Each row below holds a small network's activations on one record, seen along a few directions.
After each row come some of the record's fields: VAPA, NIKA, BEG, BOP, SOKI, FOZOF.
Not every record has every field; a missing one is written missing.
Other fields move the rows too, some of them a lot.
In the rows, zero is written as 500.
Random noise pushes rows far along 3 fixed directions. That doesn't count. These rows show it; they differ only by the noise:
[472 507 524 546 539 485 450 363 504 606 724 489 479 631 555 636 624]
[452 510 544 441 500 402 393 309 603 574 787 458 456 570 649 535 531]
[397 546 503 322 361 309 259 204 724 677 798 403 535 570 750 358 438]
[462 502 423 537 441 383 274 476 437 665 628 446 578 481 475 682 528]
[443 543 475 562 464 526 430 289 519 751 674 484 572 759 559 568 678]

[578 390 512 563 623 426 502 738 334 267 511 544 367 189 375 799 415] : VAPA=missing, NIKA=pimi, BEG=gab, BOP=tagap, SOKI=bife, FOZOF=sozo
[628 507 536 537 662 516 453 774 307 378 371 441 443 398 340 749 531] : VAPA=missing, NIKA=pimi, BEG=gab, BOP=bere, SOKI=bife, FOZOF=sozo
[569 463 544 449 606 557 683 661 490 278 448 548 372 339 473 449 432] : VAPA=missing, NIKA=fav, BEG=missing, BOP=bere, SOKI=papo, FOZOF=vosa
[448 414 409 510 386 373 372 592 538 451 406 493 563 264 437 466 329] : VAPA=digek, NIKA=fav, BEG=missing, BOP=tagap, SOKI=papo, FOZOF=vosa
[484 442 471 603 541 501 597 523 433 435 479 572 448 455 461 592 503] : VAPA=bavi, NIKA=pimi, BEG=bosa, BOP=bere, SOKI=papo, FOZOF=dob
[663 535 658 363 593 475 446 633 590 449 378 338 486 527 571 365 494] : VAPA=missing, NIKA=fav, BEG=missing, BOP=derev, SOKI=papo, FOZOF=vosa
[614 519 650 303 533 414 404 558 686 436 409 333 490 489 637 272 421] : VAPA=missing, NIKA=fav, BEG=missing, BOP=derev, SOKI=papo, FOZOF=vosa
[590 481 581 439 514 486 531 620 575 366 304 467 507 406 469 354 416] : VAPA=missing, NIKA=pebi, BEG=missing, BOP=tagap, SOKI=bife, FOZOF=sozo
[432 520 380 582 398 529 490 471 368 642 554 548 581 517 456 560 515] : VAPA=digek, NIKA=pimi, BEG=debe, BOP=derev, SOKI=fofi, FOZOF=sozo
[578 526 462 342 500 340 300 774 379 401 413 398 483 177 463 561 287] : VAPA=missing, NIKA=pimi, BEG=gab, BOP=bere, SOKI=bife, FOZOF=sozo
[553 383 457 512 564 419 496 755 381 269 462 556 401 117 383 683 342] : VAPA=missing, NIKA=pimi, BEG=gab, BOP=tagap, SOKI=bife, FOZOF=sozo
[529 488 662 543 583 600 689 373 607 418 543 534 427 687 561 447 629] : VAPA=missing, NIKA=pebi, BEG=missing, BOP=bere, SOKI=fofi, FOZOF=vosa
[571 524 608 421 577 518 509 515 544 417 455 443 444 549 552 463 508] : VAPA=missing, NIKA=pimi, BEG=gab, BOP=tagap, SOKI=bife, FOZOF=sozo
[614 550 449 554 619 650 623 765 206 472 368 525 462 456 330 698 578] : VAPA=missing, NIKA=pimi, BEG=gab, BOP=bere, SOKI=bife, FOZOF=sozo
[546 456 620 511 643 460 533 666 494 255 479 486 399 346 439 574 437] : VAPA=missing, NIKA=pebi, BEG=missing, BOP=bere, SOKI=fofi, FOZOF=sozo
[525 396 521 522 490 342 370 689 462 294 401 476 486 187 378 654 347] : VAPA=missing, NIKA=pebi, BEG=missing, BOP=bere, SOKI=fofi, FOZOF=vosa
[413 470 443 445 401 384 397 467 516 447 583 502 497 325 542 453 321] : VAPA=digek, NIKA=pimi, BEG=visod, BOP=bere, SOKI=fofi, FOZOF=sozo
[479 497 437 389 373 460 456 512 514 516 432 487 562 395 524 358 373] : VAPA=missing, NIKA=pimi, BEG=visod, BOP=bere, SOKI=fofi, FOZOF=sozo
[472 462 577 443 544 271 299 480 604 349 690 452 412 300 550 605 373] : VAPA=missing, NIKA=pebi, BEG=missing, BOP=tagap, SOKI=fofi, FOZOF=vosa
[535 515 600 386 545 361 379 513 636 419 520 415 462 439 610 347 355] : VAPA=digek, NIKA=fav, BEG=missing, BOP=tagap, SOKI=fofi, FOZOF=vosa
[409 531 230 471 244 392 272 545 399 720 392 499 691 339 400 511 374] : VAPA=missing, NIKA=pimi, BEG=gab, BOP=bere, SOKI=bife, FOZOF=sozo
[448 536 372 390 369 543 571 492 496 540 436 555 537 424 531 322 404] : VAPA=missing, NIKA=pimi, BEG=gab, BOP=bere, SOKI=bife, FOZOF=sozo
[491 455 583 420 576 422 553 491 518 299 729 526 330 327 579 573 404] : VAPA=missing, NIKA=pimi, BEG=debe, BOP=bere, SOKI=fofi, FOZOF=sozo
[593 578 688 249 587 355 309 389 725 501 646 293 411 598 768 343 469] : VAPA=missing, NIKA=fav, BEG=missing, BOP=derev, SOKI=bife, FOZOF=sozo
[415 532 461 530 477 561 557 368 475 593 651 554 503 605 575 472 535] : VAPA=digek, NIKA=pimi, BEG=debe, BOP=tagap, SOKI=fofi, FOZOF=sozo
[600 553 476 482 575 524 437 715 365 557 398 411 517 478 422 595 539] : VAPA=missing, NIKA=fav, BEG=missing, BOP=bere, SOKI=papo, FOZOF=dob
[510 386 605 411 482 277 356 539 685 270 494 452 451 224 554 445 287] : VAPA=missing, NIKA=pebi, BEG=missing, BOP=tagap, SOKI=fofi, FOZOF=vosa
[510 425 382 618 454 362 282 723 280 525 434 498 592 232 302 808 417] : VAPA=missing, NIKA=pimi, BEG=debe, BOP=tagap, SOKI=fofi, FOZOF=sozo
[441 505 449 465 371 566 590 439 550 524 427 542 564 512 501 364 496] : VAPA=missing, NIKA=pebi, BEG=missing, BOP=bere, SOKI=fofi, FOZOF=vosa
[485 487 682 488 733 503 647 273 633 312 898 574 218 600 677 609 590] : VAPA=missing, NIKA=pimi, BEG=gab, BOP=tagap, SOKI=bife, FOZOF=sozo
[294 513 378 459 234 454 424  87 777 749 497 540 663 723 674 164 466] : VAPA=bavi, NIKA=pimi, BEG=gab, BOP=tagap, SOKI=bife, FOZOF=sozo
[612 494 422 621 611 555 576 782 175 481 426 540 452 357 324 819 559] : VAPA=missing, NIKA=pimi, BEG=bosa, BOP=derev, SOKI=papo, FOZOF=dob
[551 478 709 647 786 658 744 306 580 420 736 556 286 839 577 652 800] : VAPA=missing, NIKA=fav, BEG=missing, BOP=bere, SOKI=papo, FOZOF=dob
[495 385 549 475 565 407 576 632 496 170 584 578 339 136 468 614 331] : VAPA=missing, NIKA=pebi, BEG=missing, BOP=tagap, SOKI=fofi, FOZOF=vosa
[565 563 645 304 522 309 250 496 637 474 601 309 477 456 647 443 415] : VAPA=missing, NIKA=pebi, BEG=missing, BOP=derev, SOKI=fofi, FOZOF=vosa
[530 408 632 532 646 387 442 510 514 328 702 468 353 404 523 728 498] : VAPA=missing, NIKA=pimi, BEG=debe, BOP=bere, SOKI=fofi, FOZOF=sozo

Here are new rows. What are their fields?
[602 491 483 402 518 423 410 735 435 403 341 422 489 276 438 498 367] : VAPA=missing, NIKA=fav, BEG=missing, BOP=bere, SOKI=bife, FOZOF=sozo
[419 512 386 356 383 314 312 486 522 483 619 481 482 253 552 512 310] : VAPA=missing, NIKA=pimi, BEG=gab, BOP=bere, SOKI=bife, FOZOF=sozo
[536 517 306 534 405 514 431 751 223 577 316 508 597 305 303 687 469] : VAPA=missing, NIKA=pimi, BEG=gab, BOP=bere, SOKI=bife, FOZOF=sozo
[516 447 605 467 500 305 285 500 642 421 531 386 498 407 525 534 424] : VAPA=missing, NIKA=pebi, BEG=missing, BOP=bere, SOKI=fofi, FOZOF=vosa
[472 510 385 482 366 259 124 571 469 654 379 364 654 379 466 556 368] : VAPA=bavi, NIKA=pimi, BEG=bosa, BOP=bere, SOKI=papo, FOZOF=dob
[594 507 491 467 458 358 231 794 432 448 155 354 634 293 326 520 353] : VAPA=missing, NIKA=pebi, BEG=missing, BOP=bere, SOKI=bife, FOZOF=sozo
[495 444 587 568 558 582 687 454 589 384 498 584 449 541 496 458 556] : VAPA=missing, NIKA=pebi, BEG=missing, BOP=tagap, SOKI=fofi, FOZOF=vosa
[507 475 546 672 658 703 759 434 397 498 605 639 420 697 457 648 701] : VAPA=missing, NIKA=pimi, BEG=debe, BOP=tagap, SOKI=fofi, FOZOF=sozo
[526 506 372 519 454 597 598 634 332 540 387 558 530 421 406 540 512] : VAPA=missing, NIKA=pimi, BEG=gab, BOP=bere, SOKI=bife, FOZOF=sozo
[634 467 629 484 611 462 427 668 558 398 302 390 504 477 460 470 482] : VAPA=missing, NIKA=fav, BEG=missing, BOP=tagap, SOKI=papo, FOZOF=vosa
[571 550 488 469 517 499 493 558 411 573 539 477 486 495 521 559 532] : VAPA=missing, NIKA=pimi, BEG=bosa, BOP=derev, SOKI=papo, FOZOF=dob
[443 546 295 465 293 500 403 528 397 685 366 502 653 444 431 481 454] : VAPA=missing, NIKA=pimi, BEG=gab, BOP=bere, SOKI=bife, FOZOF=sozo
[472 498 423 492 514 478 509 534 403 445 582 547 426 371 467 645 472] : VAPA=missing, NIKA=pimi, BEG=gab, BOP=bere, SOKI=bife, FOZOF=sozo
[498 556 394 383 455 437 414 568 405 526 580 486 475 333 517 560 419] : VAPA=missing, NIKA=pimi, BEG=gab, BOP=derev, SOKI=bife, FOZOF=sozo
[467 450 547 470 525 526 654 414 561 402 636 567 403 481 585 435 474] : VAPA=missing, NIKA=pimi, BEG=debe, BOP=bere, SOKI=fofi, FOZOF=sozo
[461 458 454 513 399 380 366 539 520 496 451 499 575 339 443 533 395] : VAPA=missing, NIKA=pebi, BEG=missing, BOP=tagap, SOKI=fofi, FOZOF=vosa
[617 404 556 757 638 558 558 783 303 365 280 527 511 424 214 816 616] : VAPA=missing, NIKA=pebi, BEG=missing, BOP=bere, SOKI=fofi, FOZOF=vosa
[481 481 583 352 416 463 565 402 747 401 467 485 497 461 633 194 401] : VAPA=missing, NIKA=pebi, BEG=missing, BOP=derev, SOKI=fofi, FOZOF=vosa
